A small network was shown many inputs. Here are its activations along a few directions, one row for each input.
In each table, some parts of the input vary, and every possible input appears once, in random order.
A made-up example of a description, with smaller parts first: one of 4 places along a line, together with either a single point or one of 11 places around a ring or (one of 3 separate values, together with one of 5 places around a ring).
Shared parts are said once, and a part with two or three values counts as separate values.

Other details of the inputs vary at random and push rows far along three fixed directions, the same in every table; ignore that.
These rows show it; all are for the same input, with only those details redrawn:
-13 -3 26 11 9 8 -18 57 20 32 -6 -13
13 8 2 5 7 1 -8 -1 -2 -2 -13 6
-63 25 -19 -23 7 35 -41 -19 -19 -19 -2 30
1 15 14 -10 -15 -23 5 -15 -5 8 16 1

Rows:
r1: -8 0 4 -8 -13 -21 23 -17 2 5 17 -3
r2: 12 5 0 0 5 1 -2 6 -6 -11 -13 1
r3: 15 -5 -4 -1 8 15 -1 -6 7 -6 -3 -7
r4: -16 -14 12 9 14 14 -7 51 36 33 2 -19
r5: 19 9 -4 -4 7 6 -8 3 3 -8 -6 -2
r6: 5 -6 3 -1 1 -3 3 5 -8 -14 -24 2
r7: 7 -4 -4 15 6 5 6 0 1 -10 -5 7
r8: 5 -6 5 3 0 -6 -1 1 -4 -8 -27 9
r9: 19 5 -5 -4 9 9 -5 3 0 -8 -2 -4
r10: -1 12 14 -11 -19 -25 7 -11 -6 5 13 5
r11: 3 -4 -4 12 5 2 16 5 -5 -9 -13 13
r12: -1 5 12 -9 -17 -11 20 -11 -9 1 23 -4
r13: 7 -7 -5 9 9 11 6 -5 1 -10 -5 -10
r14: 1 8 12 -9 -14 -9 18 -14 -9 5 26 -8
r15: -4 4 8 -3 -17 -13 23 -11 -6 -4 25 -6
r16: 14 -3 -5 -2 11 0 -10 -5 7 0 -9 3
r17: 15 1 -8 8 7 16 3 -1 6 -10 4 -5
r18: -2 4 10 -18 -12 -20 11 -15 -8 3 18 -14
r19: 12 -6 -8 5 8 13 2 -6 10 -10 -1 -10
r20: 9 -6 -2 -3 7 2 0 2 -5 -11 -14 -6
r21: -5 7 18 -8 -23 -27 13 -8 -11 1 7 10
r22: 14 -6 -3 0 9 13 -2 -6 4 -6 -3 -7
r23: 1 7 5 -4 -14 -14 13 -17 7 4 32 -1
r24: 4 -7 -1 14 1 8 16 6 -9 -17 -10 4
r25: 9 -8 -8 4 14 1 -1 -5 2 1 -8 4
r26: 12 -4 -35 25 -21 3 -18 -5 -5 15 -11 -9
r27: 5 -10 1 -1 3 0 6 5 -11 -14 -21 0
r28: -5 4 13 -9 -20 -27 17 -7 -13 5 11 12
r29: 2 -8 -1 18 2 3 12 4 -5 -13 -11 12
r30: -25 -19 -7 34 -21 6 -22 56 9 46 -12 -23
r31: -71 10 -26 -16 10 39 -30 -26 -11 -22 4 23
r32: 11 -7 -9 8 9 7 -2 -8 14 -6 -2 -1
r33: 10 -4 -11 5 13 6 2 -6 11 -3 -5 -1
r34: 1 11 10 -14 -12 -17 12 -10 -12 3 22 -9
r35: 17 0 -11 2 12 6 -4 0 6 0 1 9
r36: -8 -3 13 -12 -20 -29 16 -12 -9 5 6 7
r37: -2 8 14 -14 -15 -25 4 -20 -2 9 12 -4
r38: 13 -8 -10 1 14 2 -5 -5 7 0 -4 4
r39: -9 -6 18 6 11 12 -18 57 28 35 2 -10
r40: 18 7 -2 -2 8 4 -9 3 0 -8 -6 -2
r41: 9 -9 -1 3 6 10 6 -3 -2 -9 -10 -4
r42: 10 -6 -1 3 10 12 3 -6 -2 -6 -8 -8
r43: 5 -9 -5 8 6 8 9 -2 1 -14 -8 -6
r44: 11 1 -1 -3 9 1 -5 -2 -2 -7 -15 -7
r45: 0 9 3 -8 -10 -16 17 -15 4 8 29 -1
r46: 9 3 -8 11 13 7 8 -2 2 -2 -4 4
r47: 6 -8 -4 9 6 -1 9 6 -8 -6 -13 17
r48: -23 4 36 -8 -15 -15 -9 42 22 41 28 -17
r49: -3 -1 5 -6 -13 -18 11 -22 8 4 27 -7
r50: -4 1 9 -15 -16 -27 10 -16 -3 8 13 2
r51: 7 -11 -8 3 11 -2 2 -2 2 -3 -11 7
r52: 2 9 10 -19 -17 -23 -1 -20 7 9 17 -4
r53: -61 16 -26 -35 9 41 -39 -20 -13 -24 4 15
r54: 3 -15 -4 5 6 -4 8 2 -4 -6 -18 12
r55: -4 5 11 -19 -17 -25 10 -12 -6 0 11 -8
r56: -5 6 5 -5 -13 -19 24 -12 -2 5 22 2
r57: 12 -1 -7 7 14 3 1 0 -2 0 -4 8
r58: -68 16 -19 -27 4 31 -40 -21 -15 -22 -9 29
r59: 0 -11 -5 9 6 0 15 0 -1 -8 -18 8
r60: -6 3 4 -8 -9 -19 20 -20 2 9 20 -6
r61: -12 -14 19 1 12 12 -16 56 23 26 -1 -27
r62: 4 -11 -5 12 7 2 5 -4 5 -10 -9 2
r63: 12 -2 -7 13 9 8 -1 -3 7 -7 3 3
r64: 14 4 -11 6 12 10 4 -2 10 -2 0 4
r65: 15 1 -3 -6 9 2 -10 -1 4 -8 -11 -7
r66: -11 -9 19 -1 10 11 -19 56 29 27 -4 -25
r67: 16 -1 -9 4 13 4 -4 0 4 0 1 9
r68: 5 11 8 -18 -13 -16 8 -10 -6 2 27 -9
r69: 16 -2 -7 -3 10 2 -10 -5 10 1 -9 4
r70: 4 11 8 -15 -13 -21 4 -14 -1 10 25 4
r71: -23 -2 33 -8 -14 1 4 43 22 39 38 -26
r72: 1 -13 -1 10 2 6 14 1 -5 -16 -15 -1
r73: 11 -5 -34 26 -20 1 -19 -5 -7 14 -11 -9
r74: 14 -7 -11 -1 13 3 -5 -5 10 1 -4 4
r75: 12 1 -2 4 7 -1 -2 3 -3 -3 -12 12
r76: 13 0 -7 9 8 14 3 -1 3 -11 4 -5
r77: 8 -1 -5 16 10 7 4 -3 1 -6 -2 3
r78: 11 -3 -3 1 11 -1 -6 -5 1 1 -14 3
r79: 0 -15 -2 14 3 0 11 -1 -1 -13 -16 7
r80: 11 -7 -7 6 9 11 1 -5 7 -11 -1 -10
r81: 17 0 -2 4 8 16 0 -1 0 -7 2 -3
r82: 1 8 11 -17 -16 -25 -1 -20 4 8 17 -4
r83: 14 4 -3 4 10 2 -5 0 -3 1 -9 8
r84: 18 9 -1 0 6 4 -13 -1 7 -2 -8 6
r85: -4 3 14 -12 -20 -22 21 -4 -18 -4 13 0
r86: -5 7 15 -13 -22 -25 17 -4 -15 -4 9 2
r87: -104 21 16 -37 -13 21 -33 29 -3 21 37 -1
r88: 13 8 2 5 7 1 -8 -1 -2 -2 -13 6
r89: 1 -12 -27 31 -27 -5 -7 1 -19 9 -25 0
r90: 10 0 -4 12 9 13 7 -1 -3 -10 -1 -5
r91: 12 1 -2 1 7 4 1 6 -9 -12 -10 -1
r92: -2 3 5 -9 -13 -23 17 -11 -6 7 22 7
r93: 7 -5 -32 30 -19 0 -14 -5 -13 15 -16 -9
r94: -19 -17 28 15 3 16 4 64 11 22 -6 -13
r95: 4 -13 3 5 2 7 11 1 -8 -12 -17 1
What is each input in this table made of?
> one of 5 places along a line, together with either a single point or (one of 2 separate values, together with one of 9 places around a ring)
The inputs of r90 and r24 match in every part but the place on the line of 5. If r42 is changed in the same way as r90 into r24, which row does it become?
> r95
The inputs of r8 and r82 match in every part but the place on the line of 5. If r21 is changed in the same way as r8 into r82, which row does it become?
> r48
Change only the place on the ring of 9 in r33. List by row number the other rows that result.
> r16, r22, r38, r49, r61, r65, r80, r82
Change only the place on the line of 5 in r66. List by row number the other rows that result.
> r6, r44, r55, r65
Change only the place on the line of 5 in r63. List by row number the other rows that result.
> r7, r23, r29, r77
Change only the choice among 2 separate values in r22. List by row number the other rows that result.
> r81
Change only the choice among 2 separate values in r60. List by row number the other rows that result.
> r46

Rows:
r96: 1 -3 -8 -2 1 1 -7 2 -7 -5 -14 7
r97: -15 -1 21 -7 -22 -24 5 6 3 21 16 -9
r98: 1 3 3 0 7 8 2 1 -3 -15 -9 6
r99: 6 5 -1 -3 13 13 -3 -3 -1 -8 1 4
r100: 3 -4 -16 2 3 10 -5 -3 0 -5 -2 -1
r101: 8 12 -1 -9 -13 -16 3 -23 -8 4 17 4
r102: 2 -4 -7 5 17 4 3 -6 12 -2 -1 20
r103: -4 -5 -8 10 -2 8 -1 -4 -4 -8 -12 2
r104: -2 -8 -13 4 -1 6 1 1 -7 -8 -10 2
r105: 7 6 3 -20 -6 -13 11 -21 -3 -7 20 -1
r106: -14 0 13 -3 -21 -14 8 3 10 21 27 -16
r107: 2 11 3 -5 -17 -21 8 -19 -13 -2 9 6
r108: -14 -4 17 -4 8 9 -8 22 17 11 8 -12
r109: -1 -3 -9 10 0 9 1 0 -10 -5 -8 5
r110: 1 4 6 -16 -8 -17 17 -20 -9 -9 11 1
r111: 3 3 -9 0 7 5 -13 -6 1 1 -9 2
r112: 5 7 -8 2 3 6 -13 -3 2 -3 -7 5
r113: 2 2 -12 9 1 11 -6 -4 1 -6 -2 1
r114: -2 0 -6 3 3 1 -7 -3 -5 -2 -16 5
r115: 3 8 10 -12 -9 -14 17 -19 -13 -8 14 5
r116: -15 -3 13 5 -3 1 -8 31 3 20 -2 -2
r117: 2 4 -12 10 4 11 -5 -3 -1 -4 -1 1
r118: 1 -2 -14 7 6 10 -5 -7 1 -2 -5 -3
r119: 6 3 -3 -7 12 12 -3 -1 0 -9 -1 4
r120: -1 1 -3 4 -1 3 -8 -3 -3 -5 -16 6
r121: -14 -4 10 1 1 4 -17 22 15 20 3 -10
r122: 0 0 4 -1 8 8 1 -2 -1 -14 -11 4
r123: 0 -4 4 -1 9 7 -1 -3 -1 -14 -10 3
r124: -3 0 -9 12 0 8 0 0 -8 -8 -8 5
r125: 0 5 8 -13 -7 -17 17 -23 -8 -8 10 0
r126: -15 -5 10 1 -3 0 -7 32 3 19 -3 -3
r127: 4 1 -4 -8 14 9 -3 -4 3 -9 -3 0
r128: -3 -8 -3 8 14 0 9 -2 6 -5 -8 23
r129: -16 -4 13 -4 -24 -18 16 11 -3 20 22 -10
r130: 5 8 -1 -2 13 12 -4 -2 1 -11 0 4
r131: 5 9 -8 4 6 6 -13 -2 -1 -2 -5 6
r132: -14 -3 5 -2 3 2 -15 26 12 21 2 -9
r133: -4 -8 -8 9 -1 7 -2 -5 -4 -8 -11 1
r134: 5 4 -7 -7 -16 -12 11 -23 -8 1 20 -1
r135: 2 -3 -16 4 5 9 -5 -5 0 -3 -4 -2
r136: -15 -1 20 2 5 5 1 32 7 9 3 -6
r137: -12 -4 5 -4 1 3 -15 27 12 19 4 -8
r138: 2 3 6 -18 -10 -16 17 -18 -9 -10 12 2
r139: -5 -5 -10 8 2 6 0 -4 -6 -5 -12 1
r140: 6 4 -10 -2 5 7 -12 -2 -2 0 -6 6
r141: 5 7 -5 -3 -15 -11 10 -24 -8 2 21 -1
r142: -14 -6 17 -4 4 6 2 33 6 11 2 -5
r143: -3 -7 -12 6 1 6 1 -1 -7 -6 -11 1
r144: -14 -2 14 -5 11 8 -5 23 15 14 6 -12
r145: 4 3 0 -4 11 12 -5 -6 6 -11 -3 1
r146: -11 8 23 -13 -12 -14 10 7 11 14 30 -12
r147: -3 -1 -9 11 -2 8 0 0 -5 -9 -10 4
r148: 4 4 -7 1 4 6 -14 -6 4 -2 -9 3
r149: 113 -28 20 43 6 -47 39 27 18 18 -35 -29
r150: 0 4 -4 5 -1 2 -7 1 -5 -6 -14 8
r151: 3 2 -4 -4 -16 -13 8 -28 -3 -1 18 -5
What is each input in this table made of?
> one of 2 separate values, together with either a single point or (one of 3 separate values, together with one of 9 places around a ring)
The inputs of r116 and r101 match in every part but the choice among 2 separate values. If r150 is changed in the same way as r116 into r101, which row does it become?
> r112
The inputs of r100 and r104 match in every part but the choice among 2 separate values. If r151 is changed in the same way as r100 into r104, which row does it become?
> r133
Change only the choice among 2 separate values in r141. List by row number the other rows that result.
> r109
Change only the choice among 3 separate values in r112. List by row number the other rows that result.
> r113, r146

Rows:
r152: -2 -4 -19 10 -1 11 1 -4 -5 -2 -7 8
r153: 63 -11 29 5 -5 -44 43 6 11 11 6 -28
r154: -47 14 23 -41 -28 -30 11 -26 -2 14 56 4
r155: -4 -4 -14 4 -1 4 -3 -2 -11 -8 -16 0
r156: 13 11 -13 -7 13 13 -23 -11 10 -1 4 -5
r157: -51 -25 29 25 4 24 -20 107 31 53 4 -32
r158: -2 -1 -5 3 -2 4 -7 -3 -14 -5 -19 6
r159: 64 -19 20 28 -24 -45 42 6 11 17 -1 -30
r160: -2 -1 -12 5 -1 0 -8 -2 -6 -5 -15 13
r161: 1 -1 -1 -3 9 16 1 -6 3 -18 -4 0
r162: 4 4 6 -10 13 10 -4 -3 -5 -13 -11 6
r163: -3 -6 -12 7 1 2 -7 -6 -5 -3 -13 11
r164: 3 4 -1 -8 14 5 -5 -2 3 -12 -7 13
r165: -1 5 -6 6 -3 2 -9 0 -12 -7 -17 11
r166: 0 2 -3 2 17 11 1 -9 4 -10 -2 6
r167: -5 -2 -14 14 2 6 -2 -8 -5 -3 -11 6
r168: 9 6 -23 6 -3 10 -25 -11 1 7 -3 -4
r169: -46 27 29 -44 -32 -29 11 -19 -9 10 52 4
r170: 3 0 -8 -2 14 16 3 -5 4 -9 1 7
r171: 3 1 -4 -1 13 16 1 -3 -3 -16 2 2
The inputs of r157 and r171 match in every part but one. If r168 is changed in the same way as r157 into r171, which row does it become?
> r156
What is each input in this table made of?
> one of 2 separate values, together with either a single point or one of 9 places around a ring
